A small network was shown many inputs. Here are its activations along a few directions, one row for each input.
Each table varies a few parts of the input and shows all the possible inputs, shuffled.
Descriptions start from the smaller parts, as in this example, which fits no table here: one of 5 places around a ring, together with either a single point or one of 11 places around a ring or (one of 3 separate values, together with one of 6 places along a line).
Shared parts are said once, and a part with two or three values counts as separate values.
In the rows, 128 means zero.

Other details of the inputs vary at random and push rows far along two fixed directions, the same in every table; ignore that.

Rows:
r1: [206 143 170 135  28 141  75  76 186  68 107 160 210  78]
r2: [128 135 137 101  94 103  79 150 153 127  80 118 150 123]
r3: [128  75 154 197 158 207 142  60 181  63 105 117 137  93]
r4: [140 181 152  84 114  93  73 113  60 135  78 135 215 114]
r5: [137 211 116  91 130 110 106 132  64 204  96 145 178 164]
r6: [ 96  41 107 194 169 216 213 143 147  28 145  98  41 107]
r7: [112 120 108 167 154 163 140 132 163 160 126 126  82 156]
r8: [168 103 134 185  82 202 168  82 166  11 159 150 129  84]
r9: [140 134 206  63  73  84  95  87 141 129  68 118 228  98]
r10: [129  33 154 215 172 210 161  92 177  40 127 104  86  89]
r11: [103 129 128 112 157  98 149 137 137 222 153 127  93 176]
r12: [208 195 146  92  44  92  85 130  83 133 127 161 230 112]
r13: [ 63 144  35 130 187 104 146 192 114 163 180 125  20 176]
r14: [122 214 149 122  71 156  94  13 139  94  40 149 249 109]
r15: [107 105  87 112 176 115 159 250  58 177 165 101  43 165]
r16: [113 174  90  95 169  88 111 174  56 199 137 132 121 159]
r17: [118  21 184 199 193 210 210  49 170  75 156 103 107  90]
r18: [172 140 131  74  68  42 111 176 142 191 189 148 125 146]
r19: [ 68 131  43 123 175  90 139 207 106 142 174 121  14 169]
r20: [103 130 130  70 145  36 105 166 116 199 147 120 103 152]
Each input here is: one of 4 separate values, together with either a single point or one of 4 places along a line.
Question: The inputs of r13 and r16 match in every part but the choice among 4 separate values. If r14 is changed in the same way as r13 into r16, which row does it become?
Answer: r5
Question: Change only the place on the line of 4 in r20. List by row number the other rows that result.
Answer: r9, r11, r17

Rows:
r21: [ 94  97  78 141 193 120 163 212 114 180 180 112  14 174]
r22: [123  92 156 167 150 181 152  88 145  89 109 114 134 107]
r23: [137 170 146 105 106 119 106  89 107 129  98 140 197 118]
r24: [165 127 162 108  82 105 101 119 133 105 122 133 178 100]
r25: [109 145 129 114 128 116 114 102 133 127 105 128 152 124]
r26: [117  66 149 183 167 198 171  92 154  77 119 107 107 104]
r27: [121 170 108  90 131  88 104 164  97 189 124 133 132 155]
r28: [156 160 143 103  62 102  99 114 151 129 118 145 174 121]
r29: [170  77 153 184 114 184 152  93 175  65 153 135 122  92]
r30: [128 149 134 117 121 125 120 104 112 131 113 131 161 126]
r31: [ 84 101  72 140 190 115 165 201 117 171 189 116  12 170]
r32: [139 149 122  82  93  71 106 166 126 161 140 138 130 141]
r33: [133  69 154 188 165 206 178  95 135  82 127 110 113 106]
r34: [108 173 101  88 129  71 102 156 105 179 129 135 123 159]
r35: [137 177 113 111  88 119  87 124 117 105  93 143 172 121]
Question: What is each input in this table made of?
Answer: either a single point or one of 4 places along a line or (one of 2 separate values, together with one of 5 places along a line)
Question: What sort of input is r35?
Answer: a single point
